These are the activations of a small neural network, seen along a few directions. Each row is one input.
In each table, some parts of the input vary, and every possible input appears once, in random order.
A made-up example of a description, with smaller parts first: one of 8 places around a ring, together with either a single point or one of 11 places along a line or (one of 3 separate values, together with one of 4 places along a line).
Shared parts are said once, and a part with two or three values counts as separate values.

Other details of the inputs shift rows strongly along three fixed directions, in all tables alike. That doesn't count.

Table:
row 1: [ 10 -14  29   6  27 -12  10  15 -96  34  40   9 -24   6]
row 2: [-18 -24  19 -26   0   5 -69 -54 -29  26  46  -6   0  31]
row 3: [-21  12 -24  22 -57  69 -13 -22   5 -19 -64 -28  85  53]
row 4: [ 20  49 -63  20 -39  17  34  54   6 -12 -53  14  17 -13]
row 5: [-35   9  37  11 -28  19  32  -2   5 -16 -49  -1 -15   0]
row 6: [ 37  10 -71 -36  -2 -44 -40  33  63 -25   6  30  26 -34]
row 7: [  4  -3  37  12   7  26  72   8 -49  26 -20  -2  -6  24]
row 8: [-17 -28  32   2  43 -24  30  -7 -26   0  63   1 -33 -17]
row 9: [ 68  26 -50 -25  14 -34 -72  25  73   2  -7  18 -38 -37]
row 10: [ 23 -18  -3 -14  46 -31 -41  -1  40   2  51   0 -13 -18]
row 11: [ 18  -1  38  20  49  -8  31  42 -64  25  23   7 -58 -15]
row 12: [ 44 -36  11 -20  70 -61 -58  10  26  17  65  11 -21 -38]
row 13: [-24  -3  43  18  17 -19  81  41  -6 -27  -4  28 -29 -42]
row 14: [  2  -2  29 -10  16 -32 108  46  -5   0  12  48 -39 -32]
row 15: [-65  -6  -5  16 -68  31  72 -20   1 -43 -18 -13  49  15]
row 16: [ 17   2 -54 -27 -36   7 -87 -52  42   9   1 -21  33  14]
row 17: [ 21   7  17  21  56  -9   5  14 -59  34  46  -9 -47  -7]
row 18: [ 18  25 -26   1  -6 -11 -11   0  28  -5  -7  -3 -34 -18]
row 19: [  5   8 -48  -5 -29  21 -72 -53  72 -14 -25 -37  26  29]
row 20: [-28 -28  53  -8 -24  26  27 -73 -23  24  -9 -23   5  48]
row 21: [ -2  50 -40  -2 -56 -17  53  54   9 -23 -58  42 -27 -34]
row 22: [-50 -28  16 -17 -15  12 -21 -40   6 -17  22  -6  65  33]
row 23: [-11 -37  59  21  44  19 -17 -28 -61  35  25 -35  -4  28]
row 24: [ 27  26 -21  -4 -17 -17 -15  28  57 -10 -47  12 -22 -38]
row 25: [-44 -44  22 -19   4  13 -45 -65 -18  -1  61 -21  52  39]
row 26: [ 32 -14  12   5  48   9 -60  -9   0  26   1 -18  11   9]
row 27: [ -6  28 -31  13 -12 -19  75  50  29 -43 -21  15 -17 -48]
row 28: [ 60  15 -42  10  42  -6 -49  16  18  17   9 -11 -11  -6]
row 29: [-38   2  29  20 -21  39  33   5 -63  -2 -30  -5  32  39]
row 30: [-48  18  -6  -4 -75  31   7 -13  19 -21 -60   4  37  29]
Description of these inputs: one of 3 separate values, together with either a single point or one of 4 places along a line or one of 5 places along a line.
- Changing only the choice among 3 separate values turns row 2 into row 25. The same change can be made to row 30. Which row results? => row 22
- Change only the choice among 3 separate values in row 26. List by row number the other rows that result. => row 5, row 13
- Change only the place on the line of 5 in row 12. List by row number the other rows that result. => row 8, row 10, row 13, row 27

Table:
row 31: [ -2  11 -23  11 -22  32 -38 -32  34  -7 -30 -29  35  29]
row 32: [ 46   0 -17 -10  35 -18 -45  17   5  24  22   8  -8 -13]
row 33: [-17   3  37   6   3 -24  67  36 -45  -3  13  29 -54 -26]
row 34: [ 17  25 -36 -11 -13 -18   5  38  20 -12 -10  30   5 -22]
row 35: [ 32  -2  -9 -21  29 -45  -5  33 -12  13  32  29 -27 -39]
row 36: [ 37  -7  -2  -8  43 -24 -37   3 -16  31  38   2 -36 -17]
row 37: [-17  -1  -6   1 -15   9  17  -1  22 -22 -17  -8  18  -4]
row 38: [-16 -19  -4  11  -5  40 -47 -57   8   5  -3 -42  52  45]
row 39: [ 57  34 -65 -12  -5  -5 -56  28  70  -1 -35  10   9 -19]
row 40: [-32   9  26  18 -22   3  94  28  -5 -24 -33  16 -30 -19]
row 41: [ 10  45 -30  11 -31   8  44  53  25 -19 -71  26  -7 -16]
row 42: [-18  -2  16   1 -14  -8  29   2 -22  -4  -1  10 -13  -7]
row 43: [ -3 -18  17  10  19   9  -9 -18 -29  12  24 -19   2  20]
row 44: [-38  -2  -5  13 -39  36  25 -28  47 -34 -42 -32  52  25]
row 45: [ -3 -25  21 -12  20 -11 -27 -22 -16  11  46  -9   3  10]
row 46: [-59 -25  59  13 -15  21  44 -37 -42 -10   9 -19  -6  25]
row 47: [ -2 -22  34   2  34   4 -15 -23 -48  27  32  -6  -1  25]
row 48: [  8  -6 -14 -22  -1 -10 -47 -18   2  14  25   3   6   4]
- What do these inputs look like to the network? => one of 2 separate values, together with either one of 4 places along a line or one of 5 places along a line
- Changing only the choice among 2 separate values turns row 36 into row 43. The same change can be made to row 39. Which row results? => row 32
- Change only the place on the line of 5 in row 33. List by row number the other rows that result. => row 40, row 42, row 46, row 48

Table:
row 49: [ 49 -13 -28 -21  46 -34 -45  28 -30  18  44  15  15 -19]
row 50: [ 17  51 -12  21  -6  -9  73  72 -14 -10 -46  26 -72 -33]
row 51: [ 15 -37  -1 -32  22 -22 -56 -49 -45  34  74  -6   4  16]
row 52: [ -4   3  39  28  10  -2  33  21 -63  13  -7  14 -72 -24]
row 53: [  35   13  -72  -37   -6  -20 -101  -20   54    7   33    3   31    0]
row 54: [ 27   5  -1 -26   9 -36 -40  30  37   6  -6  33 -23 -33]
row 55: [-25 -54  50   6  39  -3  30 -36 -43   9  52 -27 -16  18]
row 56: [ 23 -16 -29 -14  23  -6 -47 -37  58  -8  21 -29  20   3]
row 57: [-49  -7  45  48 -17  67  34 -19 -52   2 -32 -47  50  60]
row 58: [-21 -23 -44 -17 -56  46 -55 -90  22  -9 -13 -48  93  59]
row 59: [ 42  19 -40 -28  12 -57 -36  41  -2   8  31  44 -36 -55]
row 60: [-58   2  -4  11 -67  24  22 -15 -20 -35 -32  -6  22   7]
row 61: [ 39  36 -24  11   1  -9  15  41  -1  -1 -35  24 -58 -38]
row 62: [ 48  10  10 -30  34 -53  29  60  -2  31  15  60 -49 -43]
row 63: [ -4 -28  59 -23  26 -13  23 -17 -46  37  42  17 -23  11]
row 64: [-12  40 -31  -5 -61  21  42  32  76 -38 -89  27  27   4]
row 65: [-54 -27   5  18 -37  44 -26 -74  49 -42 -23 -67  62  39]
row 66: [-61  -3  45  55  -3  34 114  34 -51 -32 -24 -13  21   6]
row 67: [-28  -4  68  -6  15 -21  20  11 -30  18  26  29 -40  -9]
row 68: [  6  43 -35  12 -36  27  30  70  56 -32 -86  30  58  -6]
row 69: [-15 -35  24  -1  34  -5 -71 -64  23   4  63 -47  14  19]
row 70: [  5  51 -40  27 -45  30  50  29  31 -19 -77  -5   0   3]
row 71: [-45 -46  81  17  39   0  54 -45 -68  15  71 -23 -27  18]
row 72: [ 73  20 -67 -13  26  -4 -94  -4  62  27  -5  -3  -2  -3]
- What do these inputs look like to the network? => one of 4 separate values, together with either a single point or one of 5 places along a line
- Changing only the choice among 4 separate values turns row 61 into row 67. The same change can be made to row 52. Which row results? => row 54
- Change only the place on the line of 5 in row 55. List by row number the other rows that result. => row 56, row 65, row 69, row 71
- Which other rows agree with row 58 in the choice among 4 separate values? List them by row number. => row 49, row 51, row 53, row 59, row 60
